These are the activations of a small network on made-up records, seen along a few directions, one row for each record.
Here are examples, each followed by its value of one field, Gevon.
Other fields move the rows too, some of them a lot.
In the rows, 500 means zero.
Random noise pushes rows far along 2 fixed directions. That doesn't count. These rows show it; they differ only by the noise:
[396 518 515 376 566 459 497 520 436 555 442 530 494 539 545 459 453 531
 443 571 574 547 510]
[239 448 644 162 571 420 482 499 443 501 362 572 509 609 559 510 481 480
 341 651 619 615 531]
[637 473 359 801 431 577 599 420 239 631 642 443 437 435 543 444 489 537
 635 373 353 359 537]
[704 795 225 709 674 487 458 684 590 670 531 470 496 398 499 300 328 695
 610 483 623 491 415]

[667 407 383 857 391 570 639 402 395 702 742 348 422 317 447 533 513 407
 726 275 561 325 536] => n14
[366 508 579 327 518 419 466 515 637 501 408 489 524 538 481 564 432 460
 382 546 679 610 542] => n12
[409 258 550 641 340 554 613 381 176 437 625 539 434 551 560 526 641 470
 495 432 229 456 629] => n6
[356 399 676 344 475 480 582 475 446 492 585 502 429 557 560 526 572 448
 459 532 553 486 532] => n16
[464 442 591 486 436 491 531 523 431 508 570 458 471 601 593 515 472 493
 462 486 470 441 543] => n4
[467 527 644 299 532 466 515 487 562 572 478 513 495 471 504 521 549 439
 535 582 665 563 501] => n7
[468 406 491 545 485 577 527 488 371 405 575 650 465 503 519 430 675 523
 463 550 251 483 466] => n2
[439 525 520 459 562 422 563 491 614 629 512 406 461 431 461 530 460 476
 545 472 802 487 496] => n14
[477 701 405 452 694 447 478 635 741 529 414 490 566 453 476 414 398 652
 505 536 696 637 451] => n11
[432 451 540 613 416 536 504 516 272 330 543 627 503 601 601 481 647 615
 406 490 127 469 482] => n9
[720 588 342 714 560 564 494 596 495 482 679 551 420 435 477 328 524 590
 632 472 436 428 478] => n16
[550 558 483 430 567 488 414 624 567 425 559 526 514 554 530 391 554 529
 493 595 457 485 439] => n15
[582 572 455 669 532 549 568 577 497 572 637 429 477 469 585 403 458 577
 600 440 415 465 500] => n3
[342 299 671 332 368 502 521 316 375 586 466 428 513 521 483 671 490 259
 435 500 589 483 613] => n12
[720 737 335 643 593 529 527 558 623 581 582 498 450 372 471 406 442 621
 712 442 600 458 437] => n7
[745 770 359 596 638 501 434 690 784 547 532 487 489 422 375 358 372 560
 585 493 715 486 390] => n1
[595 567 448 530 547 561 440 639 487 354 564 612 474 565 513 389 600 583
 491 568 303 472 417] => n15
[547 468 571 435 457 474 525 437 564 487 547 461 460 518 432 515 492 424
 522 505 615 470 515] => n1
[389 493 571 364 584 525 464 646 507 365 508 612 514 582 572 430 543 560
 435 611 402 624 540] => n3
[653 455 472 681 353 598 531 464 315 588 680 424 462 487 519 484 458 403
 573 429 379 360 572] => n4
[579 496 422 558 503 521 485 461 524 472 554 479 506 429 443 492 551 475
 530 464 469 463 469] => n5
[439 399 627 317 572 459 523 487 563 538 461 494 511 528 490 508 420 381
 515 528 687 551 565] => n10
[603 230 595 793 297 668 683 375 152 473 678 489 418 473 518 563 656 417
 634 308 209 370 660] => n10
[386 466 573 292 458 475 511 404 495 457 446 483 497 499 467 582 557 469
 443 548 544 514 503] => n5
[439 605 607 298 614 462 448 578 689 406 345 554 540 586 507 484 431 547
 420 631 581 577 448] => n13
[351 323 600 448 469 521 568 407 274 411 470 618 439 615 549 490 603 503
 396 516 301 493 560] => n6
[400 394 558 473 373 519 456 450 238 338 509 614 497 595 588 502 628 517
 408 566 189 520 523] => n9
[343 480 583 263 460 492 424 559 431 375 446 639 476 596 487 491 606 465
 324 622 465 560 477] => n8
[314 591 544 268 639 447 454 689 635 383 427 686 516 557 529 422 591 628
 335 697 503 664 403] => n2
[366 366 592 351 457 497 446 505 353 331 485 660 462 642 503 501 669 472
 345 589 349 506 486] => n8
[455 490 597 389 452 555 480 526 488 408 432 546 526 541 503 538 508 440
 494 578 458 519 521] => n13
[639 508 360 701 547 534 542 464 536 648 573 410 546 373 457 421 441 476
 647 402 530 472 499] => n11

Which value of Gevon does each new row have?
[537 434 541 483 390 580 507 473 336 474 640 485 480 532 533 510 602 424
 529 531 345 410 503] => n15
[506 535 559 312 482 463 492 516 576 475 479 496 472 523 443 530 467 465
 507 561 676 513 501] => n1
[557 732 462 416 627 472 481 579 708 544 484 524 481 429 454 422 443 587
 605 552 706 554 452] => n7
[536 407 514 552 445 581 583 456 275 520 608 491 460 522 589 488 530 471
 587 500 300 456 557] => n3
[386 588 510 304 608 462 469 564 554 514 455 563 518 501 536 437 533 583
 433 663 577 559 425] => n2
[454 592 531 302 582 491 482 652 543 424 474 644 438 548 492 410 525 574
 457 639 550 571 456] => n16
[451 448 575 461 444 591 558 510 346 431 531 578 453 554 545 451 562 501
 493 553 270 533 547] => n3
[600 520 445 600 565 528 555 514 454 517 585 487 480 515 586 383 480 570
 580 478 366 453 513] => n3
[547 411 507 513 491 528 553 470 381 417 620 583 396 537 530 446 594 512
 535 515 390 452 520] => n16
[512 650 518 397 643 486 494 614 633 464 505 587 432 519 473 362 486 586
 451 587 580 538 438] => n16
[577 639 525 377 534 448 489 542 665 618 512 396 494 457 421 509 381 425
 546 544 807 489 466] => n1
[386 522 558 321 552 444 433 555 495 371 430 627 468 632 498 450 587 577
 333 610 466 525 435] => n8
[621 495 369 829 469 606 647 448 377 549 600 460 483 417 495 483 532 587
 645 329 325 412 507] => n11
[556 452 537 533 433 520 544 430 409 457 631 453 464 551 554 460 598 481
 518 496 332 384 496] => n15
[564 484 505 589 500 518 588 518 507 527 573 470 468 474 481 493 438 506
 602 430 551 507 569] => n10
[423 626 456 370 670 467 450 640 722 500 413 529 578 450 472 441 423 547
 452 563 689 687 471] => n11
